Each row below holds a small network's activations on one input, seen along a few directions.
Each table varies a few parts of the input and shows all the possible inputs, shuffled.
Descriptions start from the smaller parts, as in this example, which fits no table here: one of 8 places around a ring, together with either a single point or one of 9 places along a line or (one of 2 separate values, together with one of 6 places along a line).
Shared parts are said once, and a part with two or three values counts as separate values.

Other details of the inputs shift rows strongly along two fixed directions, in all tables alike. That doesn't count.
These rows show it; all are for the same input, with only those details redrawn:
[ 17 -17  -1   6  -2   2   0  27 -43  -1  14 -23]
[-36 -38  42  85 -11   6 -19 -12  20  38  13 -19]
[-28 -49  43  95 -15   5 -24  -9  10  44  17 -31]
[-10  31 -10 -45  12   9  23  16 -13 -29  -2  25]
[ 17 -12  -4  -2  -1   2   2  28 -44  -5  13 -20]
[-56  62   3 -52  21  15  33  -9  39 -34 -15  66]
[ -5  28 -12 -45  12   8  22  20 -19 -29  -1  20]

A family of inputs:
row 1: [ -3 -37  44  81 -23 -12 -26 -27  45  36  18 -20]
row 2: [  7  17 -30 -11   8  -8  14  12 -20 -31 -15  -4]
row 3: [-20  38  -4 -62   9  -5  15 -28  41  -8 -16  39]
row 4: [ 18   5 -18 -21   4  -6  22  28  -6 -30  -9  14]
row 5: [-30  73 -30 -81 -19  78 -14 -49  57 -17 -46 106]
row 6: [-28  66   5 -72  13   0  23 -39  60 -28 -28  57]
row 7: [  2   8 -31 -15  15  -3  24  10 -21 -29 -14  11]
row 8: [ 30  -1  -2  -1 -16  -1  -5   9 -38  14  25 -27]
row 9: [ 13   7 -15 -33   7  -4  18  12  -8 -20 -25   6]
row 10: [ 40 -14 -19   5  -3 -11  -5   0 -42  -4  15 -39]
row 11: [ 18  19 -16 -18   0 -12  15  26  -1 -35 -12   7]
row 12: [ 28 -14  -4  -4 -13   5   3   9 -41  19  29 -17]
row 13: [ 24 -15  -2 -12   2   6  -9  14 -40  28  32 -20]
row 14: [ 34 -32  -9  -4   9  -8 -12  28 -37  10 -10 -36]
row 15: [ 26 -21  -8 -16   2 -15 -12  19 -26  -5  -9 -34]
row 16: [ 12   6 -15 -29  18  -7  10  32  -4 -21  -6  16]
row 17: [-55   4  43  60 -16  -2  -7 -64  93  44 -19  22]
row 18: [-68 -30  30  93  15   2 -17 -36  58  38 -10   6]
row 19: [-19  -3  15   1   6   0 -12   6  -2   0  11 -13]
row 20: [ 49  -7 -15   0 -20 -16   5  17 -21  -1  12 -14]
row 21: [-10  31 -10 -45  12   9  23  16 -13 -29  -2  25]
row 22: [ 31 -21   2  24 -11  -5 -16  31 -55   3  16 -49]
row 23: [ 43 -31  -9 -12  -1  -8 -10   8 -32  30   4 -26]
row 24: [ 24  22 -38 -24   1  -7  21  -2 -23 -14  -1   1]
row 25: [ 14 -18 -23   0  10 -15  -6  16 -38 -15   2 -30]
row 26: [-39   9  36  38   3  -6  -6 -18  70 -12 -12  19]
row 27: [ 48 -38 -24  11 -40  52 -62  18 -53  13 -24 -21]
row 28: [-12  37 -10 -39   2   1  36 -13  45 -17  -6  63]
row 29: [  3  22 -16 -47  12 -13  12  22   8 -39  -9  20]
row 30: [ 30 -20  13  12  -2  -6 -22  27 -52  -9  20 -52]
row 31: [-72  -7  25  68  10   8  -3 -60  78  49  -3  30]
row 32: [ 41 -21   2  -1   0 -13 -16  19 -33 -12 -10 -49]
row 33: [-49 -25  46  75 -18 -10 -20 -45  86  46  12  14]
row 34: [-19  18  -3   1  17  -5   4 -10  12 -31 -14   5]
row 35: [ 20 -22  -2  -2  10   3 -13  34 -50   9  18 -32]
row 36: [ 43 -26 -12  -4  -3 -11  -2  22 -22  17  20  -9]
row 37: [ 26 -17   1 -12  -9  -4 -15   9 -41  19  37 -34]
row 38: [-30  52  -3 -40  12  -2  22 -12  47 -31 -41  40]
row 39: [ -1 -59  34  86 -27  -6 -22 -34  25  66   5 -31]
row 40: [-62 -23  29  79  -6  -5 -17 -59  67  46   7   1]
row 41: [ 13  12 -36 -25   6   0  30  -7 -18 -10   0  15]
row 42: [-36  65  16 -54  11  11  14 -27  39 -21   6  46]
The inputs of row 36 and row 16 match in every part but one. If row 33 is changed in the same way as row 36 into row 16, which row does it become?
Answer: row 29
The inputs of row 7 and row 41 match in every part but one. If row 27 is changed in the same way as row 7 into row 41, which row does it become?
Answer: row 5
What do these inputs look like to the network?
Answer: one of 2 separate values, together with either a single point or (one of 4 separate values, together with one of 5 places around a ring)
Which other rows does row 3 become when the place on the ring of 5 takes its other values? List them by row number.
Answer: row 6, row 17, row 23, row 39
Which other rows does row 19 become when the choice among 2 separate values takes its other values? List them by row number.
Answer: row 37
Which other rows does row 8 become when the place on the ring of 5 takes its other values? List them by row number.
Answer: row 12, row 13, row 37, row 42
